A small network was shown many inputs. Here are its activations along a few directions, one row for each input.
In each table, some parts of the input vary, and every possible input appears once, in random order.
Descriptions start from the smaller parts, as in this example, which fits no table here: line(4) and (point or ring(11) or (values(3) and ring(5))).
Shared parts are said once, and a part with two or three values counts as separate values.

Other details of the inputs shift rows strongly along two fixed directions, in all tables alike. That doesn't count.

Table:
r1: [  6  -5  -9   7  21  -6  15  13  -3 -40  11 -37  17 -57]
r2: [  2  -4 -16   9  14   1  17  13   0 -35  21 -32  26 -64]
r3: [ 17  16  16   8  27 -11 -23 -54  29  25  35  23 -15  -8]
r4: [ -8   5   8 -14 -43   1  10   7  -9  31 -41  22  -2  53]
r5: [ 15 -17 -12   4  20 -15  21  10 -11 -50   7 -32  11 -54]
r6: [ 16  25   1   4  24 -13 -17 -52  29  16  30  27 -28  -7]
r7: [ -9 -20 -36  10  42   0  -1  58 -32 -38  27 -18   7 -26]
r8: [  8  -3 -13   3  28 -15   3  -1   4 -34   8 -30   8 -44]
r9: [ -3  18  38   1 -41  15 -18 -20  13  65 -18  35 -10  80]
r10: [ -8 -12  -9 -10 -38   6  30  39 -28 -23 -35 -13  16   3]
r11: [ -6 -10  10 -10 -49   8  30  34 -25   6 -44   2  13  35]
r12: [ -3   7  22 -16 -42   2  -6 -15  -8  39 -36  43 -20  73]
r13: [  4   4 -15  20  58   5 -42 -28   7  20  49  41 -37  10]
r14: [ 12  23   1   7  21  -7 -22 -53  30  20  37  29 -18 -12]
r15: [ 11 -15 -16   4  23 -18  21  11  -7 -43   3 -37  16 -54]
r16: [ 12 -11 -24   3  21 -17  28  12  -5 -42   7 -34  15 -56]
r17: [ 14  23   0  11  25  -6 -34 -59  33  13  40  18 -26  -2]
r18: [-17  10   7   0 -54  25   4  22  -7  22 -27   4  12  43]
r19: [ 16  18  15   3  30 -14 -26 -54  25  16  26  22 -26  -3]
r20: [ 13   0  -7  21  49  11 -46 -17  26  15  49  51 -21   4]
r21: [-25  -5  -3  -5 -39  21  11  38 -23 -13 -28 -19  30  -4]
r22: [-22  -4  19  -7 -47  23   4  31 -20  15 -38  -4  26  28]
r23: [ -8 -19   3  -9 -31   5  23  36 -31 -24 -40 -19  18   5]
r24: [-11  13   8 -11 -42   5   8  12  -3  33 -38  18  -1  52]
r25: [ -1  -6 -19  14   0   8  22  30  -4 -44  12 -48  30 -53]
r26: [ -3  -4 -26  -1  13  -9  13  19  -7 -47  -2 -37  15 -47]
r27: [-10   1  19  -8 -38   5  12  24 -10  25 -43   0  12  44]
r28: [ 23  20   2   4  30 -23  -9 -49  33  22  26  21 -24  -1]
r29: [  4 -10 -29  -1  22 -16  15   7  -8 -51   4 -34  10 -56]
r30: [ 17  18  11  12  29  -7 -34 -59  33  16  39  14 -23  -2]
r31: [ -5   1  25 -14 -36   0  -3  -4  -8  41 -44  26  -6  66]
r32: [ 13  23   3   1  27 -14 -25 -55  26  12  27  25 -30  -4]
r33: [-18 -14   3   7 -24  38 -21  55 -30  26 -19  24  10  51]
r34: [-32 -36   4 -20 -16   2  29  47 -23 -11 -30 -22  16   9]
r35: [-25 -26  17 -23 -28  28  21  42 -18  17 -24 -15  13  48]
r36: [ -8 -31 -12  -8  25  -2   6  17   3 -37  22 -49  -2 -62]
r37: [ 20  26  15   4  21 -14 -16 -57  33  37  26  36 -29  14]
Each input here is: values(3) or line(4) or (ring(5) and line(6)).
Start at r7 and move only the line(4) part, one step at a time. The first step leads to r13. Which rows follow, in order? -> r33, r20
Which other rows does r5 become when the ring(5) part takes its other values? List them by row number. -> r10, r11, r12, r23
Which other rows does r29 become when the line(6) part takes its other values? List them by row number. -> r12, r17, r21, r26, r32
Which other rows belong to the same alternative as r36? List them by row number. -> r34, r35
Start at r25 and move only the line(6) part, one step at a time. The first step leads to r2. Which rows follow, in order? -> r37, r28, r16, r11

Table:
r38: [ 20  24   8   8  19  -8 -42 -68  31  34  30  56 -35  13]
r39: [ 14  11   6   2  51 -22 -35 -52  26  44  40  39 -49  33]
r40: [-13 -15 -22  -2 -10   2  21  62 -34 -23 -30 -16  21  -8]
r41: [-12  22  19   0 -50  17 -17   2 -15  46 -35  33  -4  71]
r42: [-21  -8  -2   8 -16  22  12  58 -19 -15 -14 -41  36  -8]
r43: [-10  10  20  -2 -59  26 -14   2  -8  47 -33  44  -5  72]
r44: [ 13  28  16 -13  20 -24 -14 -93  49  43  29  27 -34  15]
r45: [-23 -36 -14 -11  -8  12  21  67 -27 -21 -21 -24  19  -3]
r46: [  5  -7   1 -10 -35 -18  42  22 -15 -39 -45 -41  27 -25]
r47: [  5  -5 -20   8  64 -15 -14 -16   4 -40  46 -23 -11 -56]
r48: [-13 -11 -17   1 -22  17  18  51 -36 -36 -25 -21  22  -3]
r49: [ -9  -6 -11  12 -31  26  20  56 -16 -22 -19 -22  37 -12]
r50: [ 12  -6 -17  13  47  -2 -18 -21  11 -37  55 -27  -5 -62]
r51: [ -8  20  22   3 -41  17 -11  11  -1  53 -33  36   7  63]
r52: [ 18  -4 -30  13  50 -11  -6 -19   8 -48  43  -4 -10 -62]
r53: [-14   5  17 -11 -41  15 -10   7 -13  42 -40  51 -10  74]
r54: [-22 -13   0   5 -15  21  11  57 -16 -13 -16 -33  38 -15]
r55: [-11  -6 -14   6 -34  23  12  46 -31 -31 -21 -27  28 -11]
r56: [-19 -31 -15  -6  -9  15  21  66 -31 -23 -15 -34  17   5]
r57: [  5 -23  16 -18 -25 -10  38  25 -14 -36 -48 -53  24 -22]
r58: [ 17  16  20  13  31   2 -37 -58  48  49  49  41 -29  22]
r59: [-21 -19  -1   3 -19  26  14  59 -12 -15 -15 -30  38 -14]
r60: [ 24 -17  -1   8  59 -19  18 -20   3 -27  54 -14   2 -67]
r61: [  7 -11 -16   9  48  -4 -19 -20  15 -36  48 -18  -3 -69]
r62: [ 23  14  -3   2  40 -21 -29 -53  29  37  30  60 -45  24]
r63: [ 32  -3 -11  13  51 -24  20 -23   0 -31  46  -3   4 -68]
r64: [ 25  13 -24  26  47  -5  -7 -15  19 -36  50 -19   5 -62]
r65: [-23  -8  28 -18 -35  20 -15   9  -9  49 -33  42 -12  79]
r66: [ 19  29   8   9  23 -13 -44 -66  26  35  28  50 -33  11]
r67: [ 42   3  -3   1  34 -47  14 -45  22 -50  11 -29  -4 -68]
r68: [-13   5 -17 -11 -38  -6  42  20 -12 -33 -31 -39  34 -26]
r69: [ -7  -1   9  -7 -40  13   0  18 -10  50 -35  48 -14  84]
r70: [-20  -8  21 -15 -23   7 -10  20 -11  56 -31  36 -13  79]
r71: [-21   8  29  -5 -42  21 -22   3 -11  53 -27  24  -6  74]
r72: [ 15   8 -30  14  57 -20 -10 -19   1 -45  38 -13  -9 -58]
r73: [-17 -15  20 -14 -32  17  -4  20  -6  57 -26  38 -17  88]
r74: [ 20   4 -37  15  63 -27  -3  -9   2 -38  40 -14 -13 -54]
r75: [-14  10  18  -9 -36  10 -12   7 -16  43 -41  46  -8  71]
r76: [ 13  10  19   5  24   1 -45 -68  37  43  45  46 -40  22]
r77: [-17 -14  -2   7 -21  29  15  58 -17 -17  -9 -40  36  -6]
r78: [ -9 -16   1 -15 -24  -7  40  20 -16 -27 -38 -53  31 -22]
r79: [  9  10 -13 -11  32 -17  16 -37  32 -32  42 -35  -9 -75]
r80: [ -8   0  -8  -3 -43  -8  40  23 -13 -33 -37 -42  24 -31]
r81: [  2  17  24 -14 -51 -17  15 -27   2  38 -48  19   1  57]
r82: [-28 -25  -5  -9 -10  14  11  55 -32 -26 -25 -26  24  -9]
r83: [ -8  26  20   7 -42  18 -10  11  -4  52 -31  29   4  71]
r84: [ 12   5  16  -1  37  -6 -39 -64  33  38  42  52 -47  30]
r85: [ 14   1  -9   2  34 -26  13 -42  26 -33  30 -40  -9 -76]
r86: [  9  16  19   4  31  -8 -49 -65  31  42  37  42 -35  15]
r87: [-23 -26  -7  -6 -15  22  14  56 -33 -31 -18 -32  21   0]
r88: [ 28  -6   0  -6  43 -35  15 -44  24 -39  21 -40  -8 -70]
r89: [ 20  44   9 -10   5 -26  -8 -84  49  32  30  35 -39   4]
r90: [ -8 -16 -25   1 -15  10  25  62 -34 -28 -23 -22  19   2]
r91: [-11  -5 -11   9 -26  22  17  55 -16 -21 -23 -19  38 -16]
What is each input in this table made of? -> values(2) and (point or line(6) or (line(4) and ring(5)))
Changing only the values(2) part turns r52 into r84. The same change can be made to r62. Which row results? -> r45
Changing only the values(2) part turns r78 into r81. The same change can be made to r77. Which row results? -> r64
Start at r66 and move only the ring(5) part, one step at a time. The first step leads to r41. Which rows follow, in order? -> r55, r43, r38
Start at r67 and move only the line(6) part, one step at a time. The first step leads to r46. Which rows follow, in order? -> r81, r80, r68, r89
Which other rows does r86 become when the values(2) part takes its other values? List them by row number. -> r66
Start at r84 and move only the ring(5) part, one step at a time. The first step leads to r87. Which rows follow, in order? -> r47, r82, r65
